These are the activations of a small neural network, seen along a few directions. Each row is one input.
In each table, some parts of the input vary, and every possible input appears once, in random order.
Descriptions start from the smaller parts, as in this example, which fits no table here: values(2) and (point or line(11) or (line(4) and ring(5))).
Shared parts are said once, and a part with two or three values counts as separate values.
In the rows, zero is written as 128.

Other details of the inputs shift rows strongly along three fixed directions, in all tables alike. That doesn't count.

Table:
row 1: [146  90 140 154 141 122 150 160 103  96  70  41  92]
row 2: [139 159 140 121  95  90 116  98 143 158 130 203 131]
row 3: [109 130 127 114 119 130 134 133 146 117 112 140 126]
row 4: [ 75 144 123 114 118 110 112 106 130 137 118 170  92]
row 5: [ 40 173 101 125 156 119  59 123 118 115 156 160  67]
row 6: [ 93 144 133  90 108 107 153 116 155 135 101 200 128]
row 7: [163 111 126 120 115 134 142 105 126 141 116 128 145]
row 8: [ 74 163 113 120 138 134  83 114 135 126 155 169  90]
row 9: [ 91 151 114  95 130 100 134 122 137 113  87 181  91]
row 10: [100 112 129 111 117  94 143 133 118 103  50 123  80]
row 11: [ 99 148 119 131 144 142 117 153 135 130 174 124 149]
row 12: [125 125 136 117 120 118 154 128 146 111  81 140 100]
row 13: [149  81 146 168 146 111 141 137  79  95  47  39  53]
row 14: [137 103 137 162 145 137 115 138 102 103 101  60  77]
row 15: [ 82 143 117 160 165 140  75 147 102 120 179  92 106]
row 16: [112 134 119 161 150 180  89 177 137 116 210  58 160]
row 17: [129 139 114 130 135 148 109 120 126 147 185 136 165]
row 18: [159 121 129 107 113 132 165 122 148 128 105 148 155]
row 19: [118 127 117 167 156 160  88 151 105 135 206  65 153]
row 20: [121 133 133 133 126 151 116 122 136 154 190 142 177]
row 21: [166 100 148 126 119 123 176 133 139 110  70 108 115]
row 22: [ 62 161 106 127 144 131  67 119 126 118 150 150  78]
row 23: [170 122 133 116 122 129 160 102 127 149 127 161 159]
row 24: [ 97 157 115 178 140 119  34 155 112 127 187  82  91]
row 25: [ 89 149 127  96 125  94 150 119 140 124  83 191  98]
row 26: [160 108 143 102  93 125 168  91 143 167 130 181 193]
row 27: [150 120 145 125 116 143 149 111 138 158 160 155 181]
row 28: [ 95 133 118 125 124 133 116 142 137 109 117 116 106]
row 29: [138 107 133 164 154 126 124 139  88 113 110  65  94]
row 30: [ 86 147 122  98 125 100 141 124 136 124  94 179 107]
row 31: [185 120 130 102 104 135 170  93 140 171 147 176 204]
row 32: [ 27 174  98 123 149 121  72 155 129 112 159 136  78]
row 33: [164  95 135 129 113 132 162 140 128 115  81  81 133]
row 34: [119 132 115  97 119 100 152 120 130 115  67 159 102]
row 35: [170  96 124 177 162 156 109 154  84 114 154  21 136]
row 36: [157  78 124 142 135 112 123 121  84  97  49  52  77]
row 37: [118 127 133 115 133  96 161 129 125 112  63 141  84]
row 38: [165 123 134 152 129 196 113 138 145 162 244  99 229]
row 39: [ 79 144 104 103 127  99  99 100 117 123 107 172  90]
row 40: [129 169 142 148 120 118  84 128 135 146 188 154 131]
row 41: [130 121 126 115 118 117 138 104 122 148 133 157 157]
row 42: [170 101 130 117 120 129 164 132 129 114  82 107 143]
row 43: [189  97 144 117  96 139 172  99 139 157 114 138 179]
row 44: [102 146 123 110 134 100 126 101 120 121  93 183  71]
row 45: [ 85 142 127 113 116 115 120 103 134 143 126 179 111]
row 46: [ 52 168  96 114 136 135  76 145 144 110 156 144  94]
row 47: [119 119 132 150 140 139 108 130 115 114 120  92  89]
row 48: [167 111 140 109  96 138 163  93 147 159 123 166 177]
row 49: [200 107 141 139 126 166 152 120 132 149 166 109 192]
row 50: [131 147 129 141 150 171 122 164 150 146 234 114 202]
row 51: [149 121 134 161 119  84  98 128 100 119  81  93  70]
row 52: [ 68 170 108 109 136 134 100 135 155 114 152 171 104]
row 53: [137 138 144  98 100 132 156  88 162 158 132 216 151]
row 54: [102 146 137  97 113 111 159 118 161 135 108 195 122]
row 55: [195 127 156 154 110 112 132 122 122 146 135 121 148]
row 56: [179 103 135 133 131 137 164 141 130 109  92  87 132]
row 57: [ 82 151 122 117 131 109 117 105 124 137 126 181 102]
row 58: [166 113 144 101  95 134 166  87 150 160 119 184 181]
row 59: [179  92 141 147 138 130 145 123 101 109  78  75  94]
row 60: [131 115 121 157 168 130 117 171 100  83 108  39  78]
row 61: [171  81 148 182 153 144 133 153  86 110 114  17 108]
row 62: [148 109 133 103  99 130 161 125 147 131 102 142 165]
row 63: [ 92 150 118 105 126 118 105  99 134 128 115 184  93]
row 64: [101 129 118 113 128 108 110 102 116 113  76 148  70]
row 65: [129 141 106 138 144 170 104 167 135 135 220  87 191]
row 66: [ 86 164 122 138 150 150  92 132 133 147 218 158 145]
row 67: [165 128 148 156 116  92 115 123 109 127  97 111  94]
row 68: [162 116 142 135 131 129 158 116 117 145 130 134 150]
row 69: [191  97 141 157 107  89 120 125 103 132  84  87 120]
row 70: [112 148 133 137 114  70  88 113 114 122  81 154  59]
row 71: [ 45 167 117 126 145 137  86 154 147 120 178 145 110]
row 72: [173 112 142 113 102 148 180 132 154 157 153 138 215]
row 73: [109 146 106 153 163 167  86 177 124 115 210  69 153]
row 74: [118 126 134 112 117 112 154 124 144 109  68 146  92]
row 75: [140  91 136 185 158 145 106 157  82 106 127  13  98]
row 76: [192 122 133 112 120 151 181 132 152 151 160 146 217]
row 77: [140 123 146 130 122 134 147 114 134 147 143 152 143]
row 78: [125 121 135 131 126 136 121 116 127 129 123 128 118]
row 79: [150 120 119  96 111 119 161 125 135 130 105 154 165]
row 80: [ 57 175 113 116 145 130 101 144 148 129 177 170 120]
row 81: [ 42 170 103 121 145 126  84 151 134 119 165 145 102]
row 82: [132 131 128 149 141 181 109 168 149 129 214  82 190]
row 83: [103 140 118 114 133 124 121 135 138 106 105 138 100]
row 84: [140 117 120 123 137 122 142 145 117 110  99 102 127]
row 85: [161  96 147 138 129 121 173 145 122 113  75  82 116]
row 86: [157 122 129 120 134 123 163 135 131 118 101 124 132]
row 87: [170  91 134 153 149 112 145 128  81 100  58  63  71]
row 88: [178 103 130 106 106 125 179 120 137 124  75 131 152]
row 89: [183  99 138 123 104 161 146 111 141 164 173 126 222]
row 90: [112 147 117 145 154 165  96 165 144 111 194  92 138]
row 91: [211 116 159 138  94  97 153 106 126 153 102 145 158]
row 92: [ 89 140 118  97 119 102 136 127 133 125 102 170 120]
row 93: [115 140 116  75  97 113 150 106 158 134 100 207 148]
row 94: [ 96 138 126 107 113 119 138 132 145 131 118 153 122]
row 95: [ 71 143 124 159 165 145  83 178 126  98 171  68  88]
row 96: [178 101 128 140 136 138 138 124 104 133 130  88 159]
row 97: [135 123 131 127 128 127 137 113 119 147 142 144 156]
row 98: [158 130 121 135 127 177 111 124 140 159 220 121 210]
row 99: [114 130 124 117 121 107 135 104 119 141 110 157 114]
Each input here is: line(9) and (point or (values(2) and ring(5))).
Changing only the line(9) part turns row 1 into row 72. The same change can be made to row 75. Which row results?
> row 45
Changing only the line(9) part turns row 43 into row 47. The same change can be made to row 33. Which row results?
> row 74
Change only the ring(5) part in row 98. List by row number the other rows that result.
> row 17, row 19, row 45, row 48
Change only the values(2) part in row 63. List by row number the other rows that result.
> row 83
Change only the values(2) part in row 6. List by row number the other rows that result.
> row 20
Change only the line(9) part in row 24. List by row number the other rows that result.
> row 2, row 40, row 51, row 55, row 67, row 69, row 70, row 91
Which other rows agree with row 87 in the line(9) part? List them by row number.
> row 12, row 14, row 37, row 49, row 54, row 55, row 56, row 61, row 68, row 86
Which other rows agree with row 89 in the line(9) part? List them by row number.
> row 10, row 26, row 36, row 39, row 41, row 62, row 69, row 79, row 92, row 93

Table:
row 100: [ 88 146 113 114 109 134 104  99 141 138 129 183 111]
row 101: [193 123 152 130  95 128 151 128 136 151 129 129 180]
row 102: [171 138 166 142 122 119 161 119 141 155 125 169 140]
row 103: [162 124 148 165 149 153 130 137 129 152 187  98 142]
row 104: [ 98 144 115 112 128 127 128 133 160 134 147 154 128]
row 105: [129 117 122 145 148 155 134 156 123 137 170  85 177]
row 106: [114 125 116 108 132  72 122  97 105 102  39 157  53]
row 107: [162  95 130 120 142 104 164 131  98  89  33  96  81]
row 108: [156  82 142 118 122 117 180 107 119 106  18 101  92]
row 109: [115 128 131 130 121  83 147 137 128  91  34 127  59]
row 110: [112 125 135 120 136 164 119 129 140 121 157 123 147]
row 111: [102 165 109  93 113 110 115  96 131 139 123 206 113]
row 112: [125 113 131 129 146 139 140 145 123 133 148 112 165]
row 113: [190 118 122 122 116 136 153 112 121 148 130 128 177]
row 114: [131 151 127 160 129 149  81 160 130 136 194  84 157]
row 115: [131 109 125 146 128 107 112 135 100 107  76  69  57]
row 116: [ 57 157 122  85 126 105 132 113 142 134 116 218 111]
row 117: [155 112 131 138 126 132 116 132 136 143 162 105 157]
row 118: [ 64 151 129  76 117 120 129  90 164 129 104 226 109]
row 119: [140 116 125 143 128 134 128 127 113 147 160 104 172]
row 120: [161 108 136 127 123 175 157 129 140 136 145  97 180]
row 121: [160 124 122 132 135 138 115 126 113 132 158 115 158]
row 122: [143 119 130 132 118 132 136 122 109 146 146 119 160]
row 123: [ 97 111 118 134 125 107 109 104 108 104  52 122  50]
row 124: [155 126 118 103 127 128 167 118 142 136 112 161 162]
row 125: [ 72 159 104 129 141 147  94 155 151 125 189 120 118]
row 126: [141 144 133 153 125 136  95 148 136 139 176 102 165]
row 127: [ 96 154 114 104 106 107 114 105 149 148 126 184 105]
row 128: [150 127 139 143 130 137 131 161 144 118 155 108 164]
row 129: [133 145 127 146 123 146 127 163 145 122 167 104 156]
row 130: [ 95 160 122 153 137 153  90 177 138 108 192  95 130]
row 131: [191 101 143 125 106 131 151 119 137 153 142 122 174]
row 132: [187  80 138 153 133 138 166 159 110 105  93  24 119]
row 133: [ 66 132 118 120 141 102 126 138 100  98  66 120  48]
row 134: [109 126 125 135 125 154  90 118 129 130 166 137 135]
row 135: [164 126 118 119 122 122 139 107 127 142 126 144 163]
row 136: [179 100 145 115 104 116 175 101 118 156 116 151 183]
row 137: [164 109 137  97 103 122 207 111 136 155  89 165 177]
row 138: [198 115 158 113  91 101 167 108 148 151  97 168 180]
row 139: [167  70 139 152 129 124 133 118  98 105  64  67  99]
row 140: [148 120 129 115 104 117 160 104 121 157 121 155 164]
row 141: [ 71 157 118 101 129 119 111 130 159 124 147 178 104]
row 142: [137 145 127 175 177 166  95 148 107 130 221  78 138]
row 143: [ 72 152 117 104 134 118 109 132 162 127 150 174 111]
row 144: [ 86 152 108 136 134 130  75 134 142 139 181 127 121]
row 145: [129 118 137 181 151 119  68 175  88  87 117  21  71]
row 146: [104 156 111  91 127 123 140 118 137 123 113 185 115]
row 147: [ 86 154 139 132 139 137 113  94 139 135 157 184  91]
row 148: [192  87 125 134 138 125 179 140  99 104  51  62 116]
row 149: [ 86 144 124 118 131 164 109 130 141 121 160 129 127]
row 150: [111 135 124 109 101 137 119  96 137 140 125 184 123]
row 151: [ 55 149 127 188 190 134  64 157  79 104 175  63  47]
row 152: [156 121 125 101 134 127 160 121 139 131 118 160 164]
row 153: [ 81 142 128 152 146 107  91 170 115  73  97  87  47]
row 154: [105 132 124 123 128 113 114 115 121 141 151 154 144]
Changing only one part turns row 119 into row 144. The same change can be made to row 140. Which row results?
> row 127
Changing only one part turns row 150 into row 115. The same change can be made to row 120. Which row results?
> row 125
Describe the family of inputs behind these rows.
> values(5) and (point or (values(2) and ring(5)))
A walk changes only the ring(5) part. It starts at row 114 and steps to row 101. List the rest of the walk in order.
> row 145, row 138, row 126
Change only the values(2) part in row 144. List by row number the other rows that result.
> row 104
Change only the values(2) part in row 107. List by row number the other rows that result.
> row 121
